Small tables with named rows and columns. After each table, cells are looked up by row and column.

Table Deket
|  | Mog | Pil | Rinepe | Fesenam | Des | Teba | Zav | Gapa | Bir | Vuniv |
|---|---|---|---|---|---|---|---|---|---|---|
| Daz | 278 | 806 | 626 | 130 | 429 | 149 | 181 | -291 | 288 | 199 |
| Musotu | 320 | 812 | 595 | 186 | 402 | 595 | 232 | -242 | 262 | 216 |
| Lor | 278 | 805 | 626 | 130 | 429 | 498 | 181 | -291 | 288 | 199 |
| Zuzuniz | 334 | 814 | 574 | 204 | 393 | -870 | 249 | -230 | 253 | 228 |

Lor, Teba: 498
Lor, Mog: 278
Daz, Gapa: -291
Daz, Teba: 149
Musotu, Vuniv: 216
Zuzuniz, Vuniv: 228
Lor, Bir: 288
Daz, Zav: 181
Zuzuniz, Zav: 249
Daz, Mog: 278
Lor, Des: 429
Lor, Pil: 805
Daz, Fesenam: 130
Zuzuniz, Pil: 814
Musotu, Des: 402
Musotu, Pil: 812
Daz, Pil: 806
Zuzuniz, Teba: -870
Musotu, Fesenam: 186
Zuzuniz, Mog: 334

Table Tekeso
columns: Kog, Sol, Laf, Ras, Nafikom, Sipafes, Vodonun, Mupif
Tev: [141, 119, 140, 164, 161, 74, 171, 141]
Garolo: [157, 31, 100, 175, 164, 194, 151, 141]
Ref: [127, 174, 159, 183, 169, 162, 185, 145]
Rarav: [114, 113, 152, 124, 174, 161, 142, 151]
Meduta: [151, 112, 158, 177, 130, 164, 175, 155]
Lipon: [164, 108, 138, 202, 142, 152, 173, 157]
Negezu: [162, 113, 149, 171, 150, 144, 158, 135]
Nem: [160, 139, 141, 180, 133, 103, 123, 134]
Gedani: [155, 225, 173, 86, 129, 35, 142, 138]
Sulop: [139, 211, 140, 156, 143, 200, 151, 140]
Botaki: [152, 200, 122, 157, 146, 133, 126, 135]

Sol of Tev: 119
Sol of Ref: 174
Laf of Nem: 141
Mupif of Negezu: 135
Vodonun of Ref: 185
Kog of Rarav: 114
Mupif of Botaki: 135
Sol of Garolo: 31
Vodonun of Nem: 123
Kog of Meduta: 151
Nafikom of Ref: 169
Sipafes of Garolo: 194
Ras of Nem: 180
Vodonun of Rarav: 142
Vodonun of Sulop: 151
Sipafes of Nem: 103
Which row has the largest Mupif? Lipon

Ruti:
,Danekog,Migel,Tolidit,Vipe,Zavedop
Pobu,183,144,59,78,154
Lika,94,231,28,183,65
Tem,52,102,78,185,202
Von,174,193,65,50,193
Saf,153,143,116,224,27
Suzubir,67,180,191,93,76
Mitete,34,183,173,50,151
Kuvepan,193,128,185,78,54
Mabu,130,59,134,146,151
Kat,65,200,128,130,135

Saf, Vipe => 224
Suzubir, Vipe => 93
Von, Migel => 193
Kat, Zavedop => 135
Kat, Migel => 200
Kuvepan, Vipe => 78
Kuvepan, Danekog => 193
Lika, Tolidit => 28
Row with the largest Zavedop: Tem

Lura
         Pomagir    Fop  Vetev  Vusep  Sitat  Dekuv  Nalok    Vos    Raf
Kofev       0.08   0.06   0.03   0.11   0.02  -0.04   0.12   0.00   0.05
Nebi       -0.07  -0.20  -0.43  -0.21  -0.18  -0.11   0.14   0.20   0.16
Poze       -0.51  -0.51  -0.45  -0.33  -0.26  -0.50   0.49   0.61   0.56
Seb         0.06   0.05   0.02   0.00  -0.08  -0.01   0.09   0.09   0.04
Bug         0.21   0.14  -0.04   0.05   0.22  -0.37  -0.14   0.24  -0.18
Lasug       0.16   0.14   0.53   0.31   0.30   0.48   0.20   0.20  -0.14
Tomu        0.16   0.11   0.03   0.11   0.08   0.03   0.06   0.02   0.18
Lil        -0.06   0.05   0.02   0.03   0.18   0.14  -0.05   0.13  -0.04
Vate       -0.18   0.00   0.00  -0.04   0.13   0.19  -0.06   0.06  -0.09
Rufezu      0.21   0.31  -0.21   0.07   0.18  -0.36  -0.03  -0.05   0.06
Ranovu      0.12   0.04   0.08  -0.05   0.11   0.17   0.07   0.09   0.09
Bil        -0.12   0.01  -0.28   0.18  -0.24   0.58  -0.16  -0.21   0.05
Gabebe      0.03   0.64  -0.27  -0.42   0.45   0.21  -0.12  -0.52   0.38
Gegakuf     0.21   0.20   0.23  -0.01   0.34  -0.51   0.23   0.56  -0.06

Sitat of Gegakuf: 0.34
Raf of Kofev: 0.05
Pomagir of Rufezu: 0.21
Vusep of Kofev: 0.11
Fop of Lasug: 0.14
Vos of Vate: 0.06
Raf of Poze: 0.56
Raf of Lasug: -0.14
Fop of Poze: -0.51

